Here are a small network's activations along a few directions, averaged over the inputs that share one value of a field.
Values that are neighbours, or in one group, have similar rows; names and order tell nothing.
In the rows, 500 means zero.
Random noise pushes rows far along 2 fixed directions. That doesn't count. These rows show it; they differ only by the noise:
[544 561 565 410 526 472 433 610 590 552 545 625 475 564 425 508 496 680]
[609 539 608 481 637 392 490 574 419 716 458 560 574 546 300 454 690 711]
[461 541 304 478 535 503 508 453 691 272 626 400 393 419 654 417 377 366]
[479 544 356 467 537 494 496 482 665 332 607 441 412 447 605 433 407 428]


Kazug, 11 values:
g11: [523 544 485 468 591 462 508 508 535 524 515 489 514 470 453 430 554 566]
g4: [427 495 657 390 266 655 371 629 600 465 514 769 399 613 541 720 273 681]
g10: [392 486 552 438 331 636 406 568 670 360 559 659 361 524 615 646 253 550]
g2: [488 503 500 518 568 449 509 454 469 570 487 466 535 407 475 452 544 542]
g1: [483 465 511 531 531 486 514 424 494 519 475 481 495 420 514 514 517 517]
g8: [454 499 597 380 168 657 394 639 634 371 546 717 470 724 599 683 228 438]
g5: [619 528 500 530 738 361 605 495 281 802 411 378 679 465 256 313 853 638]
g6: [493 544 525 433 507 528 436 574 568 509 536 588 461 511 473 516 455 641]
g3: [481 444 512 576 408 537 518 468 408 450 450 469 496 557 552 568 455 357]
g9: [498 425 442 654 540 467 624 313 321 471 408 298 562 400 562 465 614 246]
g7: [554 420 553 625 505 452 576 468 234 658 376 401 649 565 409 506 697 360]
Kazug is arranged as a line.
A walk along Kazug starts at g8 and steps to its neighbour g7. Put g10, g2, g3, g9 in the order it reaches them.
> g3, g9, g10, g2
Which values are neighbours of g11? Give them in the order they are listed.
> g5, g6

Tetes, 11 values:
e7: [493 492 602 563 279 567 510 548 395 490 422 579 583 683 540 671 441 345]
e2: [443 482 345 544 672 448 517 377 575 425 550 324 433 282 588 387 547 413]
e8: [562 560 384 415 666 446 534 494 459 550 527 447 535 358 390 339 678 561]
e9: [613 376 630 597 489 420 596 465 154 747 337 433 736 638 321 499 749 328]
e10: [424 471 505 522 253 681 464 549 557 297 507 561 442 607 647 637 276 349]
e1: [503 403 479 589 477 498 589 393 378 489 436 397 553 497 515 497 518 341]
e3: [618 657 482 368 710 352 494 618 531 707 569 527 560 537 312 337 719 785]
e6: [369 440 166 647 611 488 603 223 655 175 583 196 408 161 775 369 338 132]
e11: [507 452 724 533 481 517 470 541 387 661 379 639 487 587 388 661 571 741]
e5: [560 612 427 431 641 422 487 545 632 528 581 476 509 484 446 351 578 625]
e4: [539 488 752 504 513 466 414 584 382 729 424 655 471 557 359 573 531 819]
Tetes is arranged as a line.
A walk along Tetes starts at e9 and steps to its neighbour e7. Put e8, e1, e3, e6 in the order it reaches them.
> e1, e6, e8, e3
Fewest steps between e5 and e11?
> 5
